A small network was shown many inputs. Here are its activations along a few directions, one row for each input.
Each table varies a few parts of the input and shows all the possible inputs, shuffled.
Descriptions start from the smaller parts, as in this example, which fits no table here: one of 6 places along a line, together with either a single point or one of 11 places around a ring or (one of 3 separate values, together with one of 8 places around a ring).
Shared parts are said once, and a part with two or three values counts as separate values.
In the rows, 128 means zero.

A family of inputs:
R1: [ 94 106 100 120  39 121 105 138 108 100 177 151  90 139]
R2: [129 127 140 126 153 128 137 125 140 129 120 129 140 131]
R3: [ 98  98  99 120  40 122 107 139 115 104 176 152  86 142]
R4: [144 132 134 136 144 127 139 125 129 133 114 110 136 113]
R5: [139 132 135 131 150 131 137 127 129 137 116 119 139 128]
R6: [ 95 104  99 119  38 119 109 137 112  99 180 150  92 140]
R7: [125 130 137 127 157 128 133 127 141 129 120 134 141 137]
R8: [146 140 136 138 142 125 129 121 125 141 116 113 133 108]
R9: [138 130 137 132 152 128 140 124 133 132 122 118 137 126]
R10: [131 133 135 124 152 136 130 129 132 136 112 131 141 131]
R11: [150 134 136 137 143 129 130 124 126 137 114 111 136 109]
R12: [ 91 110  99 119  39 121 105 133 107 104 178 153  89 137]
R13: [ 98 100 100 121  41 125 102 141 110 104 174 153  84 140]
R14: [128 131 136 128 159 127 133 124 140 126 120 133 142 138]
R15: [148 131 139 139 142 124 134 123 129 135 115 111 135 111]
R16: [141 135 133 129 151 136 133 129 126 139 115 119 139 125]
R17: [144 131 139 137 145 128 144 123 137 130 119 108 135 117]
R18: [144 129 136 136 146 124 142 122 133 128 120 109 135 111]
R19: [124 141 133 124 155 131 125 128 134 140 116 137 140 137]
R20: [129 136 132 126 158 135 126 129 132 134 113 135 143 138]
R21: [134 134 132 124 153 134 129 128 132 135 111 124 139 128]
R22: [127 136 132 124 156 136 126 132 134 136 113 135 143 138]
R23: [125 133 134 125 155 130 129 130 136 133 115 135 142 140]
R24: [147 135 132 134 145 133 135 127 125 134 113 110 137 110]
R25: [132 131 134 125 152 129 133 127 135 132 113 124 139 131]
R26: [132 128 137 126 154 126 137 123 139 128 119 123 138 128]
R27: [137 140 133 130 150 131 133 125 126 143 117 121 136 124]
R28: [129 130 137 125 152 131 133 128 135 134 114 131 141 134]
R29: [131 140 132 124 152 130 129 125 131 139 113 126 136 127]
R30: [ 95 104  99 120  41 124 102 136 110 109 175 155  84 139]
R31: [ 99 100 104 120  42 120 110 137 119  97 179 153  85 143]
R32: [ 95 105 103 119  39 116 113 135 116  92 182 152  90 141]
R33: [144 133 136 136 143 131 140 126 132 134 114 108 137 119]
R34: [146 136 134 134 143 136 136 128 129 137 113 109 137 117]
R35: [128 139 135 124 152 131 129 126 131 140 115 133 139 130]
R36: [142 142 133 135 142 131 135 124 128 141 115 111 134 115]
R37: [143 140 132 134 144 128 134 123 125 139 115 113 134 109]
R38: [148 128 141 140 144 121 137 120 134 130 120 110 134 109]
R39: [126 142 132 126 157 130 126 125 132 138 115 137 140 137]
R40: [127 134 134 126 157 130 130 127 135 131 114 135 143 141]
The inputs of R33 and R34 match in every part but one. If R6 is changed in the same way as R33 into R34, which row does it become? -> R1
What is each input in this table made of? -> one of 4 places along a line, together with either one of 2 separate values or one of 8 places along a line
Change only the place on the line of 8 in R19. List by row number the other rows that result. -> R8, R27, R29, R35, R36, R37, R39
Change only the choice among 2 separate values in R31. List by row number the other rows that result. -> R32
Change only the place on the line of 8 in R10. List by row number the other rows that result. -> R11, R16, R20, R21, R22, R24, R34
Change only the choice among 2 separate values in R1. List by row number the other rows that result. -> R13

A family of inputs:
R41: [114 108 109 121  74 142 118 143 119 117 145 131 106 140]
R42: [104 113 115 124  80 118 125 131 134  96 161 141 108 141]
R43: [147 162 145 118 232 157 137 130 137 161  61 126 182 146]
R44: [131 158 159 122 236 135 149 117 155 145  85 137 186 147]
R45: [182 150 171 158 221 119 162 105 149 157  78  75 165  85]
R46: [109 103 120 124  84 115 115 126 132 103 157 143 104 134]
R47: [104 135 106 120  75 123 117 126 110 126 162 141 100 130]
R48: [175 158 167 150 212 126 169 107 145 144  89  78 176  90]
R49: [123  95 117 127  84 131 114 143 121 109 152 142 106 140]
R50: [107 105 113 125  81 120 132 137 131  91 165 140 112 150]
R51: [109 109 112 117  80 131 125 135 127 108 155 137 103 138]
R52: [119 104 119 126  83 129 107 137 124 112 148 144 103 131]
R53: [110 136 103 125  71 134 109 135 101 134 152 137 104 132]
R54: [112 101 110 118  81 133 132 141 124 104 158 136 106 147]
R55: [197 147 160 154 219 138 153 115 136 161  66  77 164  79]
R56: [117 112 118 128  81 122 101 135 114 122 145 148 104 121]
R57: [184 159 160 142 217 131 168 114 142 162  74  68 166  88]
R58: [116 129 113 131  78 122  98 130 105 130 154 149 100 121]
R59: [105 130 114 127  76 107 107 118 114 121 165 147 101 125]
R60: [100 140 110 126  74 112 117 122 116 114 169 146 104 133]
R61: [112 118 107 121  73 134 112 141 109 127 144 136 108 131]
R62: [113  95 118 125  85 116 122 132 129  99 161 141 108 144]
R63: [151 149 153 132 241 143 131 126 150 165  64 132 175 136]
R64: [106 113 118 124  80 107 109 123 122 112 155 147 105 124]
R65: [138 150 165 125 244 132 144 114 157 155  79 139 175 142]
R66: [117 100 107 122  75 145 125 149 116 113 149 130 109 150]
R67: [135 159 151 118 239 141 142 125 148 159  73 128 180 144]
R68: [101 122 114 124  77 111 119 128 124 106 160 146 109 132]
R69: [106 118 110 117  78 124 119 133 118 118 153 141 104 129]
R70: [194 164 154 148 209 144 162 122 133 166  59  61 169  91]
What is each input in this table made of? -> one of 5 places around a ring, together with either one of 2 separate values or one of 4 places along a line
The inputs of R57 and R70 match in every part but the place on the ring of 5. If R54 is changed in the same way as R57 into R70, which row does it become? -> R66
A walk changes only the place on the line of 4. It starts at R66 and steps to R41. List the rest of the walk in order. -> R61, R53

A family of inputs:
R71: [152 108 108 138  74 147 105 145  95 143 128 115  90 100]
R72: [133  95 151 132 144 125 150 128 166  89 132 120 140 136]
R73: [120 162 116 106 151 168 113 145 114 155  92 134 153 141]
R74: [100  92 120 103 159 145 125 142 144 130 125 169 125 181]
R75: [114 111 140 100 186 148 133 132 144 140 106 153 148 168]
R76: [ 94 156  95 102 107 150  90 141 100 135 123 163 124 157]
R77: [ 54 130 116  98 122 118  99 128 133 114 150 194 128 167]
R78: [174 137 135 151 127 130 120 127 106 165  92  83 124  71]
R79: [103  88 127 125  99 102 123 131 152  74 162 149 116 156]
R80: [107 123 112 136  41  96 139 119 114 103 196 132  97 119]
R81: [179 164 132 165 158 130 119 118 103 157  95  81 145  56]
R82: [134  93 108 134  79 132 158 142 127  83 160  99 108 121]
R83: [112 135 101 104 126 164 109 146 115 161 114 150 110 155]
R84: [149 105 167 137 167 104 160 108 175 118 110 112 135 121]
R85: [178 147 153 166 155 109 179 101 136 129 129  63 146  85]
R86: [158 121 146 143 128 117 174 112 140 124 121  70 129  89]
R87: [141 180 133 124 174 145 124 136 127 179  79 118 159 132]
R88: [129 137 156 120 206 129 142 130 153 145  89 143 173 155]
R89: [ 88 110 119 111 137 129 109 140 133 116 137 179 137 191]
R90: [153 198 138 133 211 140 127 120 117 184  84 114 161 121]
R91: [112 147 100 133  42 119  80 128  83 129 159 148  93  89]
R92: [132 158 155 118 242 126 141 116 146 135  89 144 184 134]
R93: [144 128 104 144  52 130  93 138  86 131 147 128 101 111]
R94: [ 80 174 102 113  95 134  87 130 102 156 145 177 109 153]
R95: [ 80 107 127 122  85  90 115 118 154  83 180 166 109 142]
R96: [128 105 113 137  53 112 144 129 115  92 179 114 106 133]
R97: [124  71 135 125 118 120 143 133 165  99 154 138 102 155]
R98: [157 133 171 151 201 101 159 100 171 104 113 110 160 104]
R99: [162 123 126 139 100 148 112 135  96 155 111  94 113  86]
R100: [148 103 135 130 103 132 166 123 129 114 143  79 116 109]
What is each input in this table made of? -> one of 5 places around a ring, together with one of 6 places along a line
The inputs of R95 and R97 match in every part but the place on the line of 6. If R94 is changed in the same way as R95 into R97, which row does it become? -> R83
Change only the place on the ring of 5 in R89. List by row number the other rows that result. -> R76, R79, R93, R96
Change only the place on the line of 6 in R78. List by row number the other rows that result. -> R71, R81, R91, R93, R99

A family of inputs:
R101: [ 98 116 119 115 105 126 119 133 132 115 153 159 116 160]
R102: [100 106 121 117 109 126 117 135 137 107 152 163 115 158]
R103: [125 111 122 135  73 112 131 124 123 106 161 120 104 117]
R104: [127 100 124 137  79 111 130 125 129  99 161 123 104 114]
R105: [152 172 159 135 233 126 140 110 143 164  74 117 176 114]
R106: [ 98 132 109 111 101 134 118 135 121 128 146 151 115 153]
R107: [102 129 110 113 102 139  96 141 114 134 130 160 118 148]
R108: [130 123 108 133  74 130 107 135 100 125 143 125 104 110]
R109: [160 145 161 133 236 138 166 123 159 137  72  99 186 129]
R110: [127 121 114 132  73 122 131 128 111 117 154 113 106 112]
R111: [189 154 162 148 223 142 153 118 139 176  62  79 165  93]
What is each input in this table made of? -> either one of 3 separate values or (one of 2 separate values, together with one of 4 places along a line)
Change only the choice among 2 separate values in R104. List by row number the other rows that result. -> R102

A family of inputs:
R112: [148 113 142 127 152 151 168 138 130 126 110  96 164 142]
R113: [137 131 105 124 107 138 115 134  98 142  94 103 108  87]
R114: [ 70 140 112 123  60 112 109 130 127  86 165 167 121 145]
R115: [ 86 121 113 106 139 137 110 155 127  98 125 166 164 181]
R116: [141 149 149 119 206 139 138 115 167 161  68 116 153 105]
R117: [108 109 102 115 120 117 137 121 128 114 176 144  96 133]
R118: [144  92 121 142  61 136  85 152 106 127 143 135  87 113]
R119: [122 133 159 124 170 135 158 125 154 171 104 116 144 137]
R120: [111 123  92 109  62 153 112 141  99 130 167 140  73 143]
R121: [107 133 122 104 152 131 130 124 153 150 127 152 107 175]
R122: [119 117  99 117 140 149 144 144 133 107 136 130 126 175]
R123: [155 154 144 147 189 107 133 102 112 142 126 115 151  98]
R124: [ 80 139 139  93 149 117  99 131 145 137 115 192 145 187]
R125: [ 84 124  99 100  59 144  78 139  99 121 152 180 115 145]
R126: [152  86 134 149 142 139 124 149 144 105 117 123 136 147]
R127: [154 173 130 160 124 104 131 108 117 133 131  97 142 108]
R128: [108 135 102 126  60 124 138 126 136  98 184 130  86 139]
R129: [170 169 146 149 211 153 154 127 121 138  87 112 181 133]
R130: [ 73 114 117 108 120 105 112 125 117 102 157 183 129 145]
R131: [149 122 139 118 163 113 138 106 131 120 105 104 138  76]
R132: [154 188 163 143 232 135 139 121 149 185  85 131 165 126]
R133: [134 105 153 143 156 124 109 122 163 146 108 149 122 146]
R134: [144  81 144 145 118 103 118 115 129 103 151 141 109 110]
R135: [144 143 124 133 102 106 137 119 139 111 113  85 123  83]
R136: [162 137 139 117 189 153 146 137 143 115  73  91 169 109]
R137: [129 128 141 142  68 117 160 118 131 122 155  89 118 115]
R138: [128 109 151 125 132 113 160 113 120 131 149 103 129 106]
R139: [149 156 112 149 129 138  97 128  84 169 117 113 127 106]
R140: [136 111 115 125  70 141 141 143  98 160 139 113 115 113]
R141: [143 105 130 159  58 102 122 131 140  93 161 124  97 112]
What is each input in this table made of? -> one of 5 places along a line, together with one of 6 places along a line
The inputs of R141 and R114 match in every part but the place on the line of 6. If R118 is changed in the same way as R141 into R114, which row does it become? -> R125
Change only the place on the line of 6 in R117. List by row number the other rows that result. -> R123, R130, R131, R134, R138
Change only the place on the line of 6 in R129. List by row number the other rows that result. -> R112, R115, R122, R126, R136
